Each row below holds a small network's activations on one input, seen along a few directions.
Each table varies a few parts of the input and shows all the possible inputs, shuffled.
Descriptions start from the smaller parts, as in this example, which fits no table here: one of 5 places around a ring, together with either a single point or one of 9 places along a line or (one of 2 separate values, together with one of 6 places along a line).
Shared parts are said once, and a part with two or three values counts as separate values.

Other details of the inputs shift rows strongly along two fixed directions, in all tables alike. That doesn't count.

A family of inputs:
R1: -1 1 -9 21 23 9 11 20 6 6 4
R2: 0 3 -12 34 3 4 10 6 17 7 -7
R3: -11 15 1 -30 10 12 -21 -18 7 -27 -13
R4: 3 19 19 -18 0 -11 0 -9 23 -15 -37
R5: -6 -9 -16 9 1 3 -4 -1 -4 -16 20
R6: 12 -8 -1 5 13 -16 11 20 -2 6 7
R7: -13 12 23 -33 10 8 -12 -3 14 1 -10
R8: 5 10 -21 22 -66 28 16 26 -97 21 -45
R9: -18 17 18 -24 15 2 -22 -24 6 -5 -13
R10: -1 -4 -15 -3 0 5 9 16 3 -5 24
R11: -4 -11 2 2 2 -2 -3 13 0 16 19
R12: 8 -8 7 9 9 -11 13 23 0 -6 7
R13: 3 19 13 -19 4 -14 3 -12 24 -5 -34
R14: -6 20 -4 -29 -8 7 -4 -13 25 -13 -16
R15: 5 -4 -19 7 -18 -1 3 4 13 -2 12
R16: -6 17 3 -39 8 13 -5 1 14 -19 -7
R17: 8 -9 3 3 3 6 15 8 -1 8 18
R18: -10 8 -34 13 -42 24 -3 25 -96 -4 -25
R19: 0 -14 0 19 15 -18 6 -2 -9 -8 2
R20: -11 -6 0 16 5 -5 -10 -7 -7 7 19
R21: -2 -9 -20 7 5 1 -9 -3 -5 -8 21
R22: 8 -6 1 6 12 -14 16 19 -1 3 7
R23: 4 -6 -15 -5 0 3 4 16 2 -2 23
R24: 7 -7 4 7 11 -14 17 21 -1 -2 7
R25: 15 -10 0 1 4 3 8 7 -1 16 18
R26: 4 10 10 -24 18 5 -17 -31 3 1 -14
R27: 6 -14 -3 17 16 -21 -1 -4 -10 1 3
R28: -4 -7 -2 14 -16 -6 -3 1 10 16 9
R29: 11 -10 3 17 -18 6 11 -4 10 3 5
R30: 1 -13 -3 18 16 -18 5 -3 -9 -3 3
R31: -6 -8 0 15 5 -7 -15 -7 -8 11 20
R32: 3 -5 -16 -5 1 4 5 16 2 -2 24
R33: -1 12 10 -23 19 7 -12 -30 5 -2 -14
R34: 8 -5 2 20 -9 -20 17 7 10 -3 -5
R35: 3 -12 -1 16 7 2 1 -12 -8 0 15
R36: 8 -7 6 8 10 -12 14 22 -1 -4 7
R37: -7 -8 7 19 -20 0 -1 2 11 4 9
R38: 0 -4 -13 11 -21 3 6 5 13 -14 12
R39: -1 -6 -9 -1 -3 8 7 18 3 -14 22
R40: 5 14 14 -33 15 11 2 -10 12 5 -9
R41: -11 -8 6 19 2 -2 -12 -4 -7 0 18
R42: 4 -14 -4 17 18 -20 0 -3 -10 0 4
R43: 3 33 -8 -29 -24 11 1 31 -89 15 -70
R44: -8 -12 10 6 -2 3 -1 16 1 6 19
R45: 14 -10 -5 13 -13 1 8 -6 9 15 6
R46: -1 -9 -19 7 3 0 -10 -3 -5 -7 21
R47: 2 11 8 -24 20 6 -17 -30 3 0 -14
R48: -15 12 21 -35 11 6 -10 -3 14 2 -10
R49: -13 17 15 -23 -6 2 -12 -17 24 6 -20
R50: -8 17 2 -40 9 12 -2 0 14 -17 -6
R51: 5 -13 1 17 5 5 -2 -11 -8 -3 14
R52: -10 -8 5 18 3 -3 -12 -5 -8 1 18
R53: -9 -7 4 17 -19 -3 2 2 10 8 9
R54: 4 13 20 -33 12 15 -1 -8 12 -3 -12
R55: 4 13 19 -32 13 14 0 -8 12 -1 -11
R56: 8 13 12 -35 16 10 -3 -10 11 8 -10
R57: 0 -5 -12 12 -22 4 5 5 13 -16 12
R58: 2 -15 3 21 13 -16 2 0 -8 -12 2
R59: -10 29 -4 -17 -19 11 -7 8 -93 -3 -77
R60: -7 15 14 -24 -6 0 -17 -18 23 9 -20
R61: 16 -10 -4 13 -15 0 7 -6 10 16 6
R62: -2 -3 -15 10 -20 2 8 5 13 -11 13
R63: -1 11 15 -22 17 10 -14 -29 5 -8 -16
R64: 9 17 12 -21 3 -17 -3 -12 22 -1 -35
R65: 4 19 18 -18 1 -12 1 -10 23 -13 -36
R66: 3 -4 -20 7 -17 0 4 4 13 -3 13
R67: 13 -6 -4 18 -6 -22 11 6 9 5 -5
R68: 10 -9 0 15 -16 3 14 -6 10 7 6
R69: -5 -8 -18 8 3 2 -5 -3 -4 -11 21
R70: -6 -4 -13 31 25 3 -1 -1 -2 0 1
R71: -2 -12 3 2 0 -3 -4 13 0 17 19
R72: -7 -7 6 18 -19 -2 -1 2 10 6 9
R73: -7 -10 4 3 1 -1 2 13 0 13 19
R74: -7 -7 -2 15 6 -6 -14 -7 -8 10 20
R75: 11 -8 -3 14 -15 2 13 -6 10 12 6
Description of these inputs: one of 3 separate values, together with either a single point or (one of 4 separate values, together with one of 6 places along a line).
Q: Changing only the choice among 3 separate values turns R8 into R55. The same change can be made to R38. Which row results?
A: R16
Q: Changing only the choice among 3 separate values turns R26 into R61. The same change can be made to R27. Which row results?
A: R64
Q: Which other rows does R56 become when the place on the line of 6 takes its other values? List them by row number.
A: R17, R25, R40, R54, R55
Q: Which other rows does R37 become when the choice among 3 separate values takes its other values? List them by row number.
A: R41, R44
Q: Which other rows does R49 become when the choice among 4 separate values takes its other values? List them by row number.
A: R13, R14, R75
Q: Which other rows does R6 become when the place on the line of 6 takes its other values? List them by row number.
A: R12, R22, R24, R36, R43
Q: Which other rows does R20 become when the choice among 4 separate values takes its other values? List them by row number.
A: R30, R33, R69

A family of inputs:
R76: -9 45 -1 -40 -35 20 -5 6 -65 -5 -91
R77: -12 4 7 -19 6 7 -16 -14 28 -4 22
R78: 0 -25 -26 40 -8 -3 12 34 -40 8 30
R79: 10 1 20 -14 15 -13 10 -1 34 3 -3
R80: 0 -1 3 -16 11 10 -14 -21 28 -9 17
R81: 4 -2 8 -16 29 1 -7 -2 25 -6 7
R82: 7 8 15 -6 12 -12 6 -7 36 -14 -2
R83: 6 7 3 -6 9 -8 3 -15 41 -3 -2
R84: 0 -24 -25 42 -14 -3 10 26 -37 -2 33
R85: 15 4 19 -11 14 -11 9 -3 34 3 -4
R86: -7 2 5 -17 8 7 -17 -15 28 -8 20
R87: -8 40 -2 -42 -37 24 -3 -6 -52 4 -80
R88: 4 -21 -20 50 -39 1 16 27 -21 15 22
R89: 1 -26 -25 40 -12 0 11 31 -44 3 31
R90: 11 -24 -22 52 -38 3 18 22 -23 15 19
R91: -6 3 13 -9 -5 1 -3 -10 44 0 3
R92: 8 -22 -20 46 -21 -13 23 35 -26 13 14
R93: -9 -4 20 5 49 -9 -17 -30 9 -4 4
R94: -15 46 -11 -45 -19 29 -16 -2 -67 2 -64
R95: 0 -3 14 -23 29 -3 -1 -3 22 -2 13
R96: 5 -5 22 6 31 -30 -14 -27 17 3 -11
R97: -4 -2 3 -17 15 2 -7 -23 30 -11 19
Q: Changing only one part turns R91 into R77. The same change can be made to R90. Which row results?
A: R80
Q: What is each input in this table made of?
A: one of 2 separate values, together with either a single point or one of 10 places along a line

A family of inputs:
R98: 1 5 3 -12 -2 1 0 -3 16 -5 -4
R99: -4 3 3 -13 12 5 -9 -9 5 -5 5
R100: -3 3 5 -4 3 0 -7 -13 10 -1 -6
R101: 4 21 -9 -3 -42 13 14 24 -61 16 -52
R102: -4 2 7 -7 13 -1 -9 -12 4 -3 -1
R103: -5 5 2 -10 2 5 -6 -10 11 -4 1
R104: 2 5 6 -5 -1 -3 -1 -9 16 -1 -10
R105: -1 5 3 -12 7 2 -1 -1 12 -6 -2
R106: 3 5 6 -6 1 -5 1 -7 15 -3 -10
R107: 4 -22 -15 36 -17 -4 12 15 1 6 34
R108: 1 5 7 -6 9 -4 0 -5 11 -4 -8
R109: -1 3 3 -14 12 1 -3 -2 8 -6 0
R110: -4 2 8 -8 17 -2 -10 -10 2 -2 -1
R111: 0 5 5 -4 -2 -1 -3 -11 16 0 -9
R112: 5 6 7 -14 -7 0 8 6 23 1 -8
R113: -8 16 -13 0 -32 17 -4 12 -76 11 -42
R114: 0 6 3 -11 -3 2 -1 -4 17 -4 -3
R115: 7 -27 -12 42 -1 -13 15 17 -11 6 32
R116: 2 -26 -16 37 -8 -3 8 13 -9 5 40
R117: -2 3 3 -14 18 2 -6 -3 4 -4 3
R118: 6 -27 -11 42 4 -13 11 18 -15 7 35
R119: -4 2 4 -14 17 4 -10 -7 3 -4 5
Q: What is each input in this table made of?
A: one of 2 separate values, together with either a single point or one of 10 places around a ring
Q: Changing only the choice among 2 separate values turns R111 into R107. The same change can be made to R113. Which row results?
A: R116

A family of inputs:
R120: -1 9 15 -27 4 8 0 -14 39 5 1
R121: 14 10 13 -28 10 -3 9 0 28 -10 -9
R122: -6 18 -11 -16 -22 24 -8 16 -91 14 -39
R123: 23 -54 -19 72 -7 -27 25 4 59 0 74
R124: 15 -29 -39 58 -46 4 40 58 -69 13 37
R125: 7 -38 -24 73 -28 -16 27 48 -86 26 17
R126: -11 8 11 -34 20 9 -23 -10 4 -10 5
R127: 19 -29 -40 66 -45 -5 35 59 -62 27 26
R128: -13 6 -3 -25 -6 9 -11 -21 46 -20 2
R129: -4 11 4 -27 34 8 -8 -5 1 -9 -9
R130: -15 7 12 -29 -4 11 -12 -15 43 -3 7
R131: -8 14 20 -3 23 -13 -8 -30 15 -6 -22
R132: 3 9 12 -32 4 5 2 -7 33 -1 1
R133: -7 11 11 -14 22 9 -20 -32 16 -7 -4
R134: 11 8 17 -27 5 -2 3 -6 34 2 -7
R135: 5 10 15 -7 -3 -15 -2 -19 46 -9 -22
R136: 15 -47 -14 56 27 -19 22 23 7 5 59
R137: -5 8 12 -18 30 -17 -5 -6 6 -1 -27
R138: -1 16 -7 -13 -20 16 -2 16 -90 18 -48
R139: -7 19 1 -33 11 9 4 5 27 -17 6
R140: -2 5 4 -20 -4 5 -6 -25 48 -10 -4
R141: -12 13 0 -32 25 5 -23 -5 3 -10 1
R142: -6 23 -11 4 -26 21 -6 -1 -87 13 -52
R143: 10 9 24 -19 6 -13 2 0 33 -1 -19
R144: -17 9 14 -25 15 11 -31 -21 13 -5 6
R145: -6 13 16 -7 18 -20 -10 -31 16 -9 -22
R146: 12 9 20 -19 10 -12 8 7 28 -14 -21
R147: 1 14 2 -30 9 1 1 -2 32 -2 -2
R148: 1 25 -14 0 -51 26 6 11 -66 15 -59
R149: -4 11 3 -28 28 2 -15 -9 5 -3 -7
R150: 6 11 11 -6 -1 -16 -1 -19 45 -13 -24
R151: -6 9 7 -18 16 3 -23 -33 17 -11 -3
R152: -4 22 -19 1 -30 13 -7 -2 -87 6 -53
R153: 12 -53 -5 59 22 -33 26 24 6 -2 51
R154: 14 -54 -23 67 -8 -19 22 4 58 -3 82
R155: 10 -45 -11 79 12 -41 18 -2 22 -2 60
R156: -4 17 -16 -18 -16 23 -2 21 -93 2 -40
R157: 18 -49 4 73 -4 -36 23 16 55 13 67
R158: -8 10 9 -37 1 8 -3 -5 32 -8 10
R159: -19 21 -22 -7 -37 29 -24 6 -87 -1 -36
R160: -1 7 21 -21 25 -1 -11 -23 10 8 -10
R161: 4 3 12 -28 29 -2 -3 -9 0 -10 -14
R162: -14 4 1 -26 -8 9 -12 -21 48 -17 4
R163: -16 11 8 -18 18 14 -29 -26 16 -15 3
R164: -11 13 1 -31 31 11 -15 -1 0 -17 -1
R165: 3 -48 -10 49 -3 -10 20 16 51 7 91
R166: 9 -43 -17 43 0 -15 29 28 35 -11 91
R167: 3 28 -11 -6 -37 5 8 37 -68 14 -64
R168: 18 -40 -18 54 8 -15 34 30 37 0 79
R169: 8 8 20 -22 5 1 1 -13 39 8 -8
R170: 10 14 16 -14 15 -8 8 10 29 -11 -24
R171: -9 16 -1 -35 6 4 -3 1 31 -9 6
R172: -5 6 14 -16 35 -9 1 -1 2 -8 -31
R173: -6 8 16 -25 24 8 -17 -22 10 4 -2
R174: -6 8 26 -14 25 -13 -6 -18 9 5 -22
R175: 12 14 9 -23 15 1 9 4 29 -7 -12
R176: -7 21 -5 -3 -28 17 -9 5 -88 23 -48
R177: -12 21 -9 -7 -29 26 -15 7 -88 19 -40
R178: -5 22 -15 0 -32 14 -8 -1 -86 10 -51
R179: 6 10 26 -14 5 -11 1 -7 38 5 -19
R180: 4 13 20 -3 2 -9 -1 -18 45 -6 -22
R181: -4 7 15 -24 -1 7 -6 -18 43 4 0
R182: -3 8 9 -16 1 11 -4 -24 46 -6 -4
R183: 1 -32 -22 83 -35 -17 22 37 -82 31 20
R184: -12 20 -19 -22 -19 26 -9 25 -94 -6 -32
R185: 1 -51 -17 62 -7 -7 17 8 58 -4 88
R186: -14 10 0 -22 14 8 -30 -27 15 -22 2
R187: 5 -34 -47 79 -40 3 12 30 -84 13 34
R188: -14 9 14 -29 21 12 -25 -17 9 -3 5
R189: 16 -37 -42 81 -63 -2 31 39 -56 22 25
R190: 0 8 7 -25 29 -6 -10 -10 5 1 -16
R191: 5 7 19 -20 0 -1 -4 -18 43 7 -8
Q: What is each input in this table made of?
A: one of 2 separate values, together with one of 4 places along a line, together with one of 9 places along a line
Q: Changing only the place on the line of 9 turns R177 into R133. The same change can be made to R191. Which row results?
A: R148
Q: Changing only the place on the line of 9 turns R190 into R136. The same change can be made to R141. Which row results?
A: R164
Q: Which other rows does R120 become when the place on the line of 4 takes its other values? List them by row number.
A: R165, R169, R179
Q: Which other rows does R154 become when the choice among 2 separate values takes its other values? List them by row number.
A: R187
Q: Which other rows does R130 become when the place on the line of 9 takes its other values? List them by row number.
A: R128, R139, R158, R162, R165, R166, R171, R185
Q: Which other rows does R125 become when the place on the line of 9 takes its other values? List them by row number.
A: R131, R137, R145, R153, R155, R172, R174, R183
